A small network was shown many inputs. Here are its activations along a few directions, one row for each input.
Each table varies a few parts of the input and shows all the possible inputs, shuffled.
A made-up example of a description, with smaller parts first: one of 4 places along a line, together with either a single point or one of 9 places around a ring or (one of 2 separate values, together with one of 8 places around a ring).
Shared parts are said once, and a part with two or three values counts as separate values.
(in the rows, 100 means zero)

Other details of the inputs vary at random and push rows far along two fixed directions, the same in every table; ignore that.
To show where, the next rows are all for the same input, with only those details redrawn:
[117 66 44 102 37 67 99 85 68 61 122 32 102 92 87 116]
[101 126 126 111 112 88 111 102 131 108 121 95 98 106 92 81]
[79 62 103 77 127 120 94 81 87 82 58 135 114 100 132 124]

Table:
row 1: [96 57 101 82 122 139 76 101 87 88 56 139 106 97 125 120]
row 2: [89 57 104 82 123 129 81 88 98 82 53 133 116 100 128 123]
row 3: [93 143 126 107 116 88 114 100 97 125 118 91 82 101 94 76]
row 4: [105 126 117 118 105 96 102 115 137 116 118 104 103 107 84 87]
row 5: [92 145 123 108 115 88 116 102 95 128 119 95 83 102 93 78]
row 6: [117 122 122 116 106 107 93 123 130 115 118 102 91 103 84 78]
row 7: [77 64 100 78 126 119 96 83 85 85 59 138 115 100 130 126]
row 8: [124 63 39 108 31 77 87 95 76 65 117 36 106 92 81 119]
row 9: [98 129 121 112 110 87 113 105 129 112 122 100 100 107 90 84]
row 10: [112 126 114 118 104 106 96 128 126 122 120 110 94 105 80 84]
row 11: [116 67 42 102 36 67 99 86 67 63 122 34 103 92 86 117]
row 12: [99 137 136 105 119 89 110 94 102 117 116 81 78 101 99 69]
row 13: [125 62 41 108 32 77 87 94 77 64 117 34 105 92 81 118]
row 14: [103 124 130 111 113 88 109 100 133 106 120 92 97 106 94 79]
row 15: [95 132 116 113 109 86 115 108 126 116 123 105 102 108 87 87]
row 16: [73 78 105 74 131 120 97 78 54 98 56 128 97 95 134 117]
row 17: [104 127 115 118 104 96 102 116 136 117 118 106 104 108 83 88]
row 18: [75 66 97 79 126 119 97 85 84 88 59 142 116 101 129 128]
row 19: [111 102 19 84 23 71 122 93 31 96 115 52 90 80 85 115]
row 20: [91 146 121 109 115 88 116 103 94 130 120 96 84 103 92 79]
row 21: [114 125 117 117 105 106 95 126 128 119 120 107 92 104 82 81]
row 22: [96 131 118 113 109 87 114 107 127 115 123 104 101 107 88 86]
row 23: [106 126 119 118 105 97 101 114 138 115 117 102 103 107 85 86]
row 24: [73 68 92 80 125 119 99 88 81 92 60 147 118 102 127 132]
row 25: [100 136 138 105 119 89 109 93 103 116 116 79 78 101 100 68]
row 26: [103 128 114 119 104 96 103 117 135 119 119 107 105 108 82 89]
row 27: [96 140 131 106 117 89 112 97 100 121 117 86 80 101 97 72]
row 28: [71 80 101 74 130 120 99 80 52 101 57 132 98 95 133 120]
row 29: [101 126 126 111 112 88 111 102 131 108 121 95 98 106 92 81]
row 30: [88 58 102 83 122 129 82 89 97 84 54 135 116 100 128 124]
row 31: [136 58 44 106 33 87 79 103 69 65 118 34 94 89 81 110]
row 32: [98 150 95 99 92 90 134 117 125 130 119 126 104 100 85 89]
row 33: [93 60 96 83 121 138 78 104 85 92 56 145 108 97 123 123]
row 34: [122 86 9 96 12 79 110 109 71 86 115 65 112 86 74 126]
row 35: [95 141 130 107 117 89 113 98 99 123 117 88 81 101 96 73]
row 36: [82 59 108 77 128 120 93 78 89 79 58 129 112 100 134 120]
row 37: [81 65 90 85 120 128 87 97 90 95 56 149 121 102 122 134]
row 38: [98 138 134 106 118 89 111 95 101 119 116 83 79 101 99 70]
row 39: [113 126 116 117 104 106 96 127 127 121 120 109 93 104 81 83]
row 40: [119 120 125 115 107 107 92 121 132 113 118 98 90 103 86 76]
row 41: [90 63 90 84 120 138 81 108 81 98 58 152 110 99 119 128]
row 42: [127 59 46 107 33 77 85 90 79 60 116 29 104 92 84 114]
row 43: [137 57 46 105 33 87 78 102 70 63 118 32 93 89 82 109]
row 44: [85 60 97 83 121 129 84 92 95 87 54 140 118 100 125 128]
row 45: [80 61 105 77 127 120 94 80 88 81 58 133 113 100 133 123]
row 46: [131 84 9 94 12 89 103 120 62 90 117 69 101 83 72 121]
row 47: [94 59 98 82 121 138 77 103 85 91 56 143 107 97 123 122]
row 48: [97 139 133 106 118 89 111 96 100 120 117 84 79 101 98 71]
Changing only one part turns row 1 into row 48. The same change can be made to row 31. Which row results? -> row 12
What is each input in this table made of? -> one of 4 places along a line, together with either a single point or one of 11 places along a line
Change only the place on the line of 11 in row 45. List by row number the other rows that result. -> row 7, row 9, row 11, row 14, row 15, row 18, row 22, row 24, row 29, row 36
List by row number the other rows that have the place on the line of 4 in common with row 4. -> row 2, row 8, row 13, row 17, row 23, row 26, row 30, row 34, row 37, row 42, row 44
